Each row below holds a small network's activations on one input, seen along a few directions.
Each table varies a few parts of the input and shows all the possible inputs, shuffled.
A made-up example of a description, with smaller parts first: one of 3 separate values, together with either a single point or one of 9 places around a ring or (one of 4 places along a line, together with one of 5 places around a ring).
Shared parts are said once, and a part with two or three values counts as separate values.
In the rows, 100 means zero.

Other details of the inputs vary at random and push rows far along three fixed directions, the same in every table; ignore that.

Rows:
R1: 68 128 93 113 152 168 76 129 123 143 113 129
R2: 64 107 85 103 101 168 83 130 121 127 114 97
R3: 139 88 128 78 100 60 103 107 104 97 92 96
R4: 66 82 104 83 60 120 107 109 93 104 107 75
R5: 77 113 65 50 126 113 105 70 106 57 78 110
R6: 143 110 113 95 135 93 83 123 129 113 97 116
R7: 59 71 87 107 60 132 105 113 75 85 108 73
R8: 48 69 91 97 67 130 102 106 89 83 120 75
R9: 81 93 83 128 119 150 97 127 131 125 119 105
R10: 145 107 107 109 131 91 98 113 139 103 98 114
R11: 132 98 101 106 79 50 106 81 89 110 107 73
R12: 44 104 67 88 94 144 126 89 103 101 104 99
R13: 68 67 81 86 66 112 116 113 88 106 111 82
R14: 95 89 83 68 87 96 103 85 103 50 92 86
R15: 157 137 118 139 141 51 81 103 114 133 100 120
R16: 78 85 126 132 53 87 112 129 68 136 130 102
R17: 58 91 88 83 81 114 115 101 80 110 105 100
R18: 73 68 125 147 72 84 123 121 77 129 128 100
R19: 96 91 121 143 98 94 98 146 86 153 131 123
R20: 89 114 87 48 107 97 127 55 108 61 72 100
R21: 104 92 83 72 79 98 106 88 91 52 78 82
R22: 104 93 132 158 127 96 80 151 97 149 132 130
R23: 116 139 95 90 156 118 97 91 138 97 86 131
R24: 110 93 98 90 78 99 105 108 91 82 88 86
R25: 87 91 81 72 121 116 109 74 125 53 90 89
R26: 140 88 121 92 88 56 120 97 113 92 93 94
R27: 110 138 85 103 175 130 86 96 146 91 89 135
R28: 84 139 50 59 116 96 110 48 106 75 72 85
R29: 51 68 87 99 96 140 98 113 97 99 121 86
R30: 133 113 123 118 116 66 91 116 103 95 106 125
R31: 64 84 94 94 52 89 122 97 71 89 109 92
R32: 126 113 94 98 136 122 71 83 122 106 92 103
R33: 88 107 70 46 108 90 115 68 97 55 76 107
R34: 155 100 146 97 69 19 119 96 64 79 83 104
R35: 61 58 88 115 64 118 109 131 85 123 129 87
R36: 65 70 92 121 57 122 103 131 90 116 129 86
R37: 135 120 138 108 113 68 93 113 102 108 101 121
R38: 107 109 87 65 84 52 119 48 83 71 73 88
R39: 133 105 116 116 132 107 74 116 113 78 95 107
R40: 82 135 63 65 149 151 78 59 124 80 64 117
R41: 94 106 73 61 97 118 99 92 116 68 86 90
R42: 133 100 106 95 119 102 79 80 111 99 91 100
R43: 56 67 80 102 77 127 122 99 102 91 115 78
R44: 94 106 89 55 117 124 112 76 131 78 77 88
R45: 99 64 114 115 47 74 110 88 69 119 117 71
R46: 133 96 109 95 117 103 78 80 109 97 90 102
R47: 56 71 111 130 58 116 103 102 66 139 115 97
R48: 126 69 105 78 87 48 112 93 91 62 97 93
R49: 46 120 61 100 113 156 91 83 104 119 97 99
R50: 79 85 86 106 67 106 105 83 84 120 114 68
R51: 118 120 75 87 121 103 89 72 115 99 93 84
R52: 83 129 95 128 125 153 81 130 103 125 106 121
R53: 119 103 116 84 94 63 109 83 78 54 78 102
R54: 120 106 134 171 114 90 73 130 96 168 123 124
R55: 131 138 108 119 155 114 71 115 118 92 87 133
R56: 123 95 122 110 86 53 102 82 81 106 91 107
R57: 71 132 84 133 136 174 73 133 110 125 109 124
R58: 149 89 117 101 86 47 98 78 91 100 97 87
R59: 136 118 114 102 121 112 81 122 117 101 85 104
R60: 106 99 131 128 94 126 85 143 99 135 106 93
R61: 106 110 109 57 80 75 119 70 75 55 67 92
R62: 67 88 96 91 52 88 123 98 71 95 109 93
R63: 162 114 111 123 107 41 92 94 104 124 110 88
R64: 151 123 119 120 145 69 98 107 129 101 95 137
R65: 85 96 106 93 87 85 105 95 88 79 101 103
R66: 120 87 132 135 57 24 118 98 64 134 113 90
Description of these inputs: one of 2 separate values, together with either one of 9 places along a line or (one of 4 places along a line, together with one of 6 places along a line).
Q: The inputs of R43 and R27 match in every part but the choice among 2 separate values. If R6 is changed in the same way as R43 into R27, which row does it become?
A: R17
Q: Change only the place on the line of 6 in R64. List by row number the other rows that result.
A: R12, R18, R20, R23, R27
Q: Start at R43 and move only the place on the line of 4, one step at a time. The first step leads to R48. Which rows follow, in order?
A: R14, R7
Q: Change only the choice among 2 separate values in R21. List by row number the other rows that result.
A: R57

Rows:
R67: 100 93 92 81 72 63 119 76 82 93 95 84
R68: 57 113 52 61 106 145 110 67 109 90 84 91
R69: 83 122 97 135 132 137 87 124 115 143 115 125
R70: 119 97 106 88 76 61 111 76 84 91 93 81
R71: 77 129 75 71 122 126 90 71 103 82 83 101
R72: 58 96 58 56 101 155 104 85 115 65 88 81
R73: 91 73 88 83 64 79 120 84 84 72 98 76
R74: 63 74 102 130 58 101 108 112 71 148 130 86
R75: 157 111 131 101 108 31 100 90 87 97 85 123
R76: 163 84 132 92 98 44 103 111 108 75 94 101
R77: 61 114 59 64 99 149 103 63 104 84 81 77
R78: 135 130 91 85 157 94 85 79 134 94 83 122
R79: 75 71 115 137 70 89 114 112 82 144 130 92
R80: 133 146 94 86 149 90 81 86 123 88 82 122
R81: 125 95 108 90 89 47 119 80 94 94 93 98
R82: 109 119 83 86 139 112 85 86 114 66 82 117
R83: 84 116 100 138 130 135 92 121 123 139 118 114
R84: 100 74 113 79 70 75 115 97 79 64 93 93
R85: 82 130 61 68 123 126 98 76 115 89 84 102
R86: 126 72 145 149 79 77 99 158 94 132 130 104
R87: 47 94 90 114 111 180 82 138 109 118 117 106
R88: 93 63 100 74 63 84 116 88 86 70 98 77
R89: 151 80 147 87 92 48 103 118 95 69 91 110
R90: 92 89 123 148 64 90 103 125 75 150 128 88
R91: 63 90 89 74 56 80 121 70 62 84 96 81
R92: 153 132 99 99 158 86 78 97 129 70 82 129
R93: 43 59 96 125 42 128 119 132 73 122 131 76
R94: 140 123 104 82 145 101 84 107 131 65 82 122
R95: 164 142 99 91 163 79 78 89 137 99 77 128
R96: 62 104 84 129 117 166 83 135 112 122 119 109
R97: 77 88 89 78 49 93 125 69 72 87 86 71
R98: 50 111 74 119 106 161 98 114 106 142 114 105
R99: 64 82 108 134 53 99 116 120 64 147 124 95
R100: 78 56 101 61 53 100 121 95 87 67 97 72
R101: 88 63 117 140 65 102 105 139 86 131 132 88
R102: 123 106 109 89 85 47 113 84 82 91 91 103
R103: 126 118 100 74 137 111 88 107 128 63 82 116
R104: 99 118 101 139 140 125 84 123 128 146 119 118
R105: 74 92 72 57 108 146 96 87 119 65 87 88
R106: 102 86 123 146 78 76 95 121 82 153 132 96
R107: 57 95 52 65 105 149 98 72 110 67 89 84
R108: 171 79 142 92 103 40 96 112 109 76 94 105
R109: 58 66 93 60 44 107 131 97 76 60 96 73
R110: 59 76 107 134 58 96 124 118 77 140 130 88
R111: 67 129 65 68 112 142 97 70 104 81 81 91
R112: 81 75 112 136 64 92 107 115 74 152 126 93
R113: 93 92 104 82 72 68 122 75 71 89 88 101
R114: 57 109 54 61 107 145 106 63 108 90 84 92
R115: 57 84 75 68 45 91 135 70 67 89 92 75
R116: 119 75 102 94 81 60 107 82 88 75 98 88
R117: 169 87 144 90 98 40 105 122 109 72 91 107
R118: 118 112 116 146 139 129 71 151 124 128 119 127
R119: 148 122 127 153 144 110 61 124 123 153 107 122
R120: 106 96 114 94 83 56 126 79 87 83 94 98
R121: 51 115 84 126 120 155 95 116 112 136 118 113
R122: 61 84 91 75 60 82 131 69 67 84 93 90
R123: 48 80 97 129 46 108 117 117 67 144 132 78
R124: 68 125 62 67 115 137 107 72 108 86 80 106
R125: 148 115 126 99 97 35 101 89 89 90 91 105
R126: 143 109 124 97 102 35 101 87 84 93 89 115
R127: 76 70 79 81 56 86 124 78 78 71 98 71
R128: 100 115 106 141 139 126 86 121 129 143 118 115
R129: 127 121 116 148 132 123 70 125 119 152 109 114
R130: 68 124 95 133 126 160 71 118 104 143 115 110
R131: 72 121 79 75 129 128 104 70 112 78 83 110
R132: 98 129 70 72 129 114 91 74 119 90 87 98
R133: 74 68 103 62 51 98 127 103 81 60 94 78
R134: 71 65 105 64 54 97 123 97 75 61 94 82
R135: 127 126 88 88 144 105 85 95 125 66 82 119
R136: 109 68 113 69 67 81 118 105 96 68 95 80
R137: 105 110 73 74 128 122 92 88 125 69 86 99
R138: 95 67 134 146 72 91 99 144 76 128 130 105
R139: 131 123 87 83 142 105 87 97 131 68 83 113
R140: 102 118 68 81 130 120 93 86 121 67 84 104
R141: 117 93 145 157 80 77 91 126 72 149 120 105
R142: 104 130 79 77 121 122 93 74 114 86 77 97
R143: 74 58 118 125 58 118 109 144 88 127 131 83
R144: 122 104 111 146 146 129 63 138 131 134 121 122
R145: 148 84 130 85 87 52 110 115 103 70 93 99
R146: 155 109 121 98 101 34 99 86 98 95 93 98
R147: 134 105 120 147 150 122 60 144 134 135 120 125
R148: 128 105 120 94 78 56 110 81 80 88 85 93
R149: 91 116 76 73 114 129 92 64 109 87 80 88
R150: 104 88 102 84 70 69 110 69 78 90 94 76
R151: 66 103 78 130 116 161 85 131 114 124 120 104
R152: 164 146 113 98 152 86 76 89 125 92 70 126
R153: 53 123 53 62 104 146 102 69 106 82 87 83
R154: 95 113 81 75 130 125 89 88 113 63 82 111
R155: 75 117 88 130 125 150 73 113 114 146 121 102
R156: 57 103 85 124 123 156 92 106 118 138 119 103
R157: 149 106 122 101 102 31 114 90 98 94 91 111
R158: 151 91 130 105 101 37 99 99 87 73 93 113
R159: 168 125 113 89 155 82 80 111 140 71 82 125
R160: 80 81 128 145 76 82 111 120 74 141 127 108
R161: 142 96 157 163 89 62 86 131 77 152 114 115
Q: The inputs of R85 and R126 match in every part but one. If R142 is changed in the same way as R85 into R126, which row does it become?
A: R141
Q: The inputs of R98 and R124 match in every part but one. If R139 is changed in the same way as R98 into R124, which row does it become?
A: R96
Q: The inputs of R70 and R90 match in every part but one. If R101 is changed in the same way as R70 into R90, which row does it become?
A: R93
Q: What do these inputs look like to the network?
A: one of 5 places along a line, together with either one of 8 places along a line or one of 11 places along a line
Q: Start at R82 and move only the place on the line of 5, one step at a time. The first step leads to R92. Which rows follow, in order?
A: R140, R127, R116
Q: Start at R100 and move only the place on the line of 5, one step at a time. The first step leads to R136. Which rows follow, in order?
A: R117, R133, R89
